Each row below holds a small network's activations on one input, seen along a few directions.
In each table, some parts of the input vary, and every possible input appears once, in random order.
Descriptions start from the smaller parts, as in this example, which fits no table here: one of 3 separate values, together with either a single point or one of 11 places along a line or (one of 4 places along a line, together with one of 5 places around a ring).
Shared parts are said once, and a part with two or three values counts as separate values.
(in the rows, 128 means zero)

Other details of the inputs vary at random and push rows far along two fixed directions, the same in every table; ignore that.

Rows:
x1: [115 125 121 122 111 129 170 146 159 110 149 163 103 141]
x2: [126 136 122 110 103 131 165 142 150 108 151 163  99 144]
x3: [129 159 148 152 178  55  77 130 131 185 125  84 114 162]
x4: [133 151 168 143 164  67  78 111 120 181 152  75  95 156]
x5: [133 145 127 132 131 126 140 121 125 132 140 144 102 144]
x6: [136 147 118 131 150 115 141 136 148 131 123 136 129 135]
x7: [132  70 106 133  96 220 149 134  72  80  73 170 192  69]
x8: [145 124 131 139 132 122 109 129 117 144 110  98 139 138]
x9: [121 132 131 108 100 138 158 129 169  97 161 139 106 137]
x10: [136 125 108 100 111 127 152 140 167 114 139 126 126 137]
x11: [147  82  98 117  72 218 142 136  99  87  82 142 199  81]
x12: [141 135 112 107 118 141 154 147 165 115 137 125 120 140]
x13: [121 123 123 108 123 124 169 149 164 107 137 165 104 132]
x14: [123 128 118 110 108 125 157 132 138 110 150 156 108 141]
x15: [120 117 139 162 139 116 118 125  98 142 119 127 123 140]
x16: [135 121 125  99 105 128 150 129 156 105 161 127 115 126]
x17: [118 124 127 108 105 132 149 120 157  99 160 132 115 134]
x18: [122 135 125 144 139 123 144 126 134 134 138 144 106 140]
x19: [129 146 122 131 124 127 132 113 134 117 145 135 102 136]
x20: [121 129 143 153 172 119  84 108  87 172 101 121 135 117]
x21: [126 115 141 148 151 111 117 127 103 139 107 129 124 131]
x22: [138 134 149 144 148 129  75  97  91 168 126  90 139 113]
x23: [146 143 117 121 134 129 134 128 153 136 129 114 121 140]
x24: [112 117 117 122 116 123 161 137 147 111 148 156 112 138]
x25: [130 136 126 130 155 115 143 130 148 129 122 139 117 128]
x26: [134  87  99 130  98 184 115 129  86 104  79 135 210  79]
x27: [128 140 119 118 129 115 129 146 159 131 128 128 132 133]
x28: [123 134 131 116 111 145 152 127 156 100 157 131 109 136]
x29: [133 132 140 110 115 126 128 128 147 129 154 119 114 127]
x30: [129 107 147 155 119 151  94 102  77 127 110 104 156 115]
x31: [101 144 153 132 184  60  80 117 124 189 137 112 102 146]
x32: [118 129 115 110 104 124 147 123 146  97 155 145 108 134]
x33: [131 122 134 136 147 102 145 140 140 120 117 134 117 138]
x34: [134 138 123  97  98 131 163 144 172 108 148 127 110 129]
x35: [120 132 129 124 151 116 141 141 148 128 126 139 119 129]
x36: [127 130 139 149 128 114 104 112  99 131 129 116 117 138]
x37: [133 131 144 126 132 134 102 119 115 145 141 103 129 121]
x38: [129 139 123 134 147 122 103 137 127 148 115 112 146 127]
x39: [124 159 153 154 187  51  84 129 125 185 124  95 114 163]
x40: [134 143 128 152 161 118  76 116 103 170 100 100 157 120]
x41: [124 139 123 120 135 113 139 147 153 129 126 142 134 133]
x42: [143 146 126 117 123 129 140 124 147 129 136 110 114 127]
x43: [132 130 119  97 103 125 155 134 160 110 146 121 119 126]
x44: [109 127 136 150 145 127 112 127 106 152 128 132 124 132]
x45: [125 113 156 179 148 132  45  95  15 183  84 101 167 116]
x46: [121 137 119 110  99 130 155 133 158  96 156 152  98 137]
x47: [141 128 141 136 123 120 112 123 110 140 117  92 132 127]
x48: [137 139 122 104 109 139 157 141 159 111 144 120 113 128]
x49: [126 129 110 109 126 113 159 147 162 109 133 148 134 133]
x50: [119 118 117 109 132 114 160 141 161 107 132 152 123 125]
x51: [123 139 118 118 110 137 149 130 145  99 152 144 102 136]
x52: [124 140 129 136 155 118 111 137 121 148 114 124 147 127]
x53: [128  89 126 157 106 208  85 107  16 132  74 138 201  79]
x54: [121 137 151 153 147 133  75  89  93 161 126  96 139 121]
x55: [133  65 104 128  84 220 152 136  82  72  65 172 210  58]
Each input here is: one of 5 places along a line, together with one of 11 places around a ring.
Q: The inputs of x44 and x24 match in every part but the place on the line of 5. If x53 is changed in the same way as x44 into x24, which row does it become?
A: x14
Q: Start at x32 and move only the place on the line of 5, one step at a time. The first step leads to x46. Which rows follow, in order?
A: x51, x19, x36
Q: Start at x3 and move only the place on the line of 5, one step at a time. The first step leads to x40. Which rows follow, in order?
A: x38, x27, x26

Rows:
x56: [133 124 125 107 105 148 144 132 143 109 135 131 133 113]
x57: [116 127 140 141 126 136  97 112  96 139 127 120 137 118]
x58: [134 118 112 107  94 153 159 139 154  93 141 134 132 125]
x59: [133 106 133 141 111 158 117 117  84 127 114 123 145 115]
x60: [149 125 118 110  94 152 164 139 148  90 134 131 125 124]
x61: [141 121 123 119  96 152 167 135 135  87 138 146 113 128]
x62: [134 126 120 121  94 149 167 134 145  85 146 149 114 132]
x63: [117 124 130 148 154 111  99 129  91 159 103 139 146 126]
x64: [124 109 130 133 118 159 112 108  89 125 116 136 149 100]
x65: [141 122 113 111  92 151 166 139 158  92 141 132 127 133]
x66: [128 122 122 137 145 124 103 135 101 152  94 128 166 116]
x67: [118 127 134 153 159 127 108 126 100 158 101 134 141 122]
x68: [111 166 143 123 158  70 118 117 163 155 176 117  70 168]
x69: [114 125 148 137 135 132  87 109  88 152 123 117 138 112]
x70: [129 171 137 121 152  73 121 123 175 154 168 101  79 168]
x71: [130 148 122 111 127 112 139 128 167 123 157 121 105 143]
x72: [126 126 132 130 119 144  96 117 105 136 120 108 154 110]
x73: [138 123 111  99 102 149 166 132 160  94 142 142 124 118]
x74: [145 118 124 131 117 153 114 115 101 126 111 112 151 110]
x75: [119 169 144 129 156  69 120 117 162 155 171 113  68 173]
x76: [121 122 141 154 163 123 106 124  98 151 104 128 144 121]
x77: [133 117 116  99  96 149 164 140 159  97 143 137 125 122]
x78: [144 118 125 119 105 148 140 131 129 114 126 117 134 124]
x79: [136 116 104 111 114 126 177 154 161  90 117 153 135 128]
x80: [126 130 129 146 160 127  97 130 106 164  94 115 156 115]
x81: [133 125 137 144 131 135 104 107  89 141 121 117 130 123]
x82: [114 119 139 141 127 137  95 112  93 143 127 118 140 122]
x83: [130 122 136 146 160 129 100 127 106 154  95 113 162 113]
x84: [109 172 138 132 183  51 123 144 170 174 151 136  70 178]
x85: [131 130 137 139 124 140  91 113 100 143 117 101 153 116]
x86: [128 111 116 125 124 129 178 148 154  85 122 165 121 131]
x87: [110 161 143 132 178  36 127 139 168 165 154 128  71 176]
x88: [125 112 122 108  96 150 168 135 146  94 147 152 114 125]
x89: [131 109 125 140 141 131 116 133 113 127  92 124 163 109]
x90: [132 117 118 122  92 152 169 135 144  89 144 147 116 135]
x91: [124 131 124 142 157 122  91 133 106 164  94 123 159 119]
Q: The inputs of x79 and x87 match in every part but one. If x56 is changed in the same way as x79 into x87, which row does it become?
A: x69
Q: What is each input in this table made of?
A: one of 2 separate values, together with either one of 6 places around a ring or (one of 3 separate values, together with one of 4 places along a line)
Q: Which other rows does x86 become when the place on the ring of 6 takes its other values? List them by row number.
A: x63, x67, x76, x84, x87
Q: Which other rows does x68 become when the place on the line of 4 takes its other values? List them by row number.
A: x64, x75, x81

Rows:
x92: [156 180 115  91 119  99 197 149 246  93 186 113  60 172]
x93: [151 115 120 171 147 175  97 116  67 136  59 110 194  94]
x94: [112 174 147 124 167  95  59 120 134 212 147  84 117 143]
x95: [156  40  86 112  62 179 206 182 125  29  61 168 212  87]
x96: [ 99 114 142 174 151 122  63 103  43 172  97 132 157 119]
x97: [104 113 143 148 112 143  63  92  57 155 124 111 157 110]
x98: [147 161 104  97 114 122 168 133 205  94 166 123 100 148]
x99: [162  98 106 115  49 211 184 130 114  53 128 147 146 104]
x100: [128 104 152 129 135  74  63 132 102 166 103  60 172 125]
x101: [127 175 105  93 145  93 205 179 237 120 170 172  62 177]
x102: [ 93 116 152 163 168 101  73 107  72 169 114 130 136 124]
x103: [126 108 102 108 126 160 171 148 146  99 106 179 149  96]
x104: [128  87 119  92  59 182 205 133 160  36 154 168 121 104]
x105: [ 97 132 172 158 189  69  78 109 102 183 131 115 103 139]
x106: [161  91 123 156 108 191 151 126  74  98  81 138 157 104]
x107: [151  65  80 136  46 243 202 143  77  23  79 203 183  84]
x108: [121 173 113  64 121  94 189 155 244 113 198 147  61 162]
x109: [ 96 196 150 126 219  22  88 136 176 223 159 116  68 179]
x110: [149 150 154 130 131 107 123 115 142 148 160  82  79 157]
x111: [110 123 144 126 151 138  47  99  79 187 106  95 173  83]
x112: [115 165 157 137 144  79  74 103 116 177 164  90  86 163]
x113: [140 103 141 182 139 165  72 103  17 157  68 114 181  99]
x114: [101 114 147 130 121 128  89 101  95 138 144 117 133 118]
x115: [142 175  99 108 149  80 206 158 239  94 166 156  65 179]
Q: What is each input in this table made of?
A: one of 2 separate values, together with either a single point or one of 5 places along a line or one of 6 places along a line
Q: The inputs of x93 and x92 match in every part but the choice among 2 separate values. If x106 is changed in the same way as x93 into x92, which row does it become?
A: x110
Q: Which other rows does x96 become when the place on the line of 6 takes its other values? List them by row number.
A: x102, x105, x106, x107, x113
Q: Start at x110 and move only the place on the line of 6, one step at a time. The first step leads to x99. Which rows follow, in order?
A: x112, x97, x114, x104

Rows:
x116: [101 166 132 154 133 163  60  97  72 171 142 106 151 110]
x117: [113 170 134  71 165  84 141 139 247 127 178 120  89 140]
x118: [109 160 135  80 135 110 143 131 214 166 183 121  87 134]
x119: [126 116 162 106 150  91  83 111 148 135 138  62 138 125]
x120: [135 184 138 129 187  80 182 173 207 142 140 163  69 170]
x121: [137 109 122 159 131  99  82 140 105 142  77  81 177 126]
x122: [159  97 111  79  26 199 160 133 114  62 134 134 141 108]
x123: [144 113  82 125  83 243 180 108 119  62 140 186 138 106]
x124: [136 151 153 141  89 128 108 111 119 117 176  99 108 147]
x125: [128 118  66 117 113 161 170 168 170  88  88 160 173 107]
x126: [ 36 111 139 111 149  69 147 137 142 130 167 225  81 141]
x127: [155  89  79 146 108 237 205 144  96  65  81 198 157  80]
x128: [124 173  98  70 163  53 164 158 223 147 167 127 103 145]
x129: [128 161 134 163 169 140  94  77  83 164 111 134 115 122]
x130: [132 143 100  70  66 196 159 142 158  96 149 161 119 106]
x131: [151 128 121  87 127  55 150 148 179 119 149  95 124 143]
x132: [127 143 126 171 168 132  68 138  81 194  53 132 194 119]
x133: [146 139 119 137 148  61 155 171 167 137 126 109 103 193]
x134: [118  97 167 136 115 134  56  96  73 187 116  49 171  97]
x135: [142 130 167 187 145 121  71  66  41 156  98  89 124 129]
x136: [158 110 168 194 151 125  94 116  62 150  88 106 122 121]
x137: [142 118 142 169 126 145  71  74  53 146 137  87 128 143]
x138: [ 74  18 126 123  58 157 180 140  70  37 119 217 151  96]
x139: [151 127 152 147 167  91 153 152 129 133 115 111 108 164]
Q: What is each input in this table made of?
A: one of 2 separate values, together with either a single point or one of 11 places around a ring
Q: The inputs of x139 and x120 match in every part but the choice among 2 separate values. If x122 is changed in the same way as x139 into x120, which row does it become?
A: x130

Rows:
x140: [127 127 124 144 161 151 108 125 121 128  83 131 166 101]
x141: [131 169 138 126 150 110 102 119 137 174 156  97  97 140]
x142: [111 107 133 123 124 162  76 103  88 140 127 122 167 106]
x143: [159 112 106  94  75 165 178 154 180  66 143 132 127 132]
x144: [143 159 156 131 143 102  94 123 149 172 152  80 118 154]
x145: [147 125 128 139 112 179 101 109  80 142 104 101 176  94]
x146: [124  81 132 139 135 156 138 133  93 142  81 147 153 101]
x147: [152  82 107 121 110 148 177 155 110  88  97 178 151 125]
x148: [125 133 133 114 170  75 108 149 144 182 127 115 127 159]
x149: [109 118 131 122 126 142  83 102 103 142 134 126 143 110]
x150: [150 134 128 135 116 157 146 124 106 111 140 134 116 130]
x151: [103 145 151 126 145  88  97 105 146 164 166 110 113 136]
x152: [143  90 123 113 116 148 201 157 138  81 115 182 124 117]
x153: [127 131 124 119 157  69 158 156 172 157 135 143  81 179]
x154: [ 97 138 139 148 129 119  72 147  88 168 100 125 163 125]
x155: [152 115 112 116  83 147 186 146 178  78 141 135  94 147]
x156: [138 109  76 125 112 141 164 154 136  98 109 158 167 111]
x157: [129 147 132 132 131 132 129 117 108 128 153 134  96 140]
x158: [127 175  98 113 157  70 178 151 233 114 158 150  80 173]
x159: [109 127 142 159 122 123 101 151  74 135 104 149 150 138]
x160: [131 102 116  98  83 152 170 143 163  68 147 125 141 121]
x161: [129 153 129 103 162  46 137 150 170 166 136 138  86 168]
x162: [126 126 114 126 110 181 106 112  86 133 119 125 151  94]
x163: [131 114 131 123 120 128  92 116 103 129 115  86 143 111]
x164: [133 124 104 105  94 192 150 130 124  99 139 140 141 110]
x165: [116 163 148 142 205  89  80 125 149 176 118 101 126 147]
x166: [140 130 134 152 123 157 119 108  94 152 117 101 137 127]
x167: [128 111 117 101  87 133 169 140 171  75 148 126 123 121]
x168: [121 136 114  86  97 128 167 126 173  86 165 165  90 135]
x169: [128 121 115  92  76 136 195 132 172  61 156 153 113 118]
x170: [134  99 116 124 137 129 111 141 101 153  87 136 171 112]
x171: [139 145 133 135 127 154  90 104  78 158 112 107 143 104]
x172: [146 166 153 130 134  93 102 117 142 162 141  95 106 144]
x173: [122 159 155 160 206  77  96 120 126 157 118 120 107 153]
x174: [118 151 119 141 185  61  82 138 130 191 132 101 139 154]
x175: [157 125 120 124  83 154 194 143 177  85 147 139  99 147]
x176: [148 168 142 114 127  90 141 136 195 140 171 104  83 161]
x177: [156 104 111 114  79 173 146 137 140  85 117 124 148 106]
x178: [110 118 141 137 120 114 135 112 133 129 146 115 112 137]
x179: [137 179 151 130 152  90  93 107 124 183 142  85 103 145]
x180: [131 123 112 123  97 192 113 107  67 118 104 137 159  84]
x181: [129 150 144 118 166  76 203 167 207  98 169 164  51 158]
x182: [129 141 159 140 159  67  84 112 108 150 145  78  92 160]
x183: [115 101 141 148 117 129 107 111  99 131 116  98 140 121]
x184: [118  95 133 126 103 165 109 110  97 115 123 110 182  95]
x185: [129 142  98 130 149 125 144 139 168 116 119 140 147 140]
x186: [117 112 141 140 130 137  93 100  81 126 134 139 133 123]
x187: [106 158 135 126 146  92 122 118 165 160 177 131  52 171]
x188: [126 105 149 148 121 119 103 113  87 115 123 105 143 121]
x189: [137 127 127 108 109 117 126 122 127 107 124 104 117 123]
x190: [126 103 133 138 137 164 130 133  91 117  79 148 170  67]
x191: [129 126 103 147 146 108  95 127  83 156  87 130 175 108]
x192: [161 113 142 155 103 161 120 118  88 112 113 120 152 117]
x193: [127 154 125 162 181  78 114 122 131 144 120 134 119 159]
x194: [126 137 106  94  90 152 166 127 159  90 155 169  97 124]
x195: [122  86 132 157 140 175 139 136  92 120  79 147 159  82]
x196: [130  97 133 144 116 145 100 110  82 127 101  91 141 118]
x197: [107 128 125 136  99 145 109 151  84 127  88 152 168 112]
x198: [110 124 121 114 112 129 159 121 162 107 163 155  82 152]
x199: [ 97 159 134 134 128  80 150 170 168 143 148 149  79 185]
x200: [140 125 118 135 106 176 151 123 114 120 128 129 119 125]
x201: [116 132 133 111 107 122 141 111 144 114 152 142 122 120]
x202: [128 132 105 116  96 167 182 131 147  97 150 153  90 138]
x203: [121 158 137  97 167  82 191 173 234 117 175 143  66 155]
x204: [122 108 103 168 150 120 104 128  82 160  88 127 166 125]
x205: [103 125 129 139 114 146  95 159  95 142 103 133 176 125]
x206: [121 125 107 170 157 131 115 115 110 143  86 134 155 130]
x207: [146 126 138 135 115 134  78 110  92 144  99  95 150 109]
x208: [134 172 153 131 162 101  86 114 131 191 155  71 116 153]
x209: [156 150 130 124 115 129 177 132 151 102 161 131  93 156]
x210: [136  95 130 123 110 164  86 116  79 119 100  86 178 100]
x211: [125  88 133 129 138 155 109 131  84 152  78 135 179  77]
x212: [129 130 127 145 158 149 100 115  97 129  69 134 171  93]
x213: [108 156 137 121 150 103  80 109 137 175 161 116  95 139]
x214: [106 158 145 122 160 101  69 109 133 187 167 104 101 149]
x215: [120 110 151 148 124 123 108 103  86 122 133 116 144 118]
x216: [138  94 109  86 106 162 207 168 173  83 123 172 138 111]
x217: [125 104 112  96  76 172 188 134 171  66 162 161 143 115]
x218: [109 150 160 140 198  77  94 136 144 184 129 108 109 120]
x219: [124 110 116 101  83 147 176 130 164  76 153 140 132 112]
x220: [127 123 126 128 113 150 133 116 113 107 149 158 109 130]
x221: [142 109  95 146 129 124 156 146 105  99 111 161 155 128]
x222: [142 147 161 151 155  76  75 115 114 165 139  84  98 161]
x223: [112  86 129 148  97 179 124 101  86 114 114 139 166  97]
x224: [120 140 151 114 170  73 117 134 137 177 119 130 105 128]
x225: [122 169 118 143 174  75 107 120 148 157 113 128 122 146]
x226: [125 126 131 109 102 111 139 125 144 101 138 116 120 122]
x227: [125 131 120 143 157 136 160 135 159 111 105 148 116 139]
x228: [146 135 113 108 105 175 155 136 141 111 147 127 130 123]
x229: [125 106 133 131  98 148 160 116 124  82 151 160 132 121]
Q: The inputs of x190 and x203 match in every part but one. If x226 is changed in the same way as x190 into x203, which row does it become?
A: x160
Q: The inputs of x144 and x176 match in every part but one. If x165 is changed in the same way as x144 into x176, which row does it become?
A: x140
Q: What is each input in this table made of?
A: one of 5 places along a line, together with either a single point or one of 6 places around a ring or one of 11 places around a ring
Q: Which other rows does x153 become when the place on the ring of 6 takes its other values? List them by row number.
A: x146, x195, x204, x206, x227
Q: Which other rows does x140 become when the place on the ring of 6 takes its other values? List them by row number.
A: x156, x158, x170, x211, x218
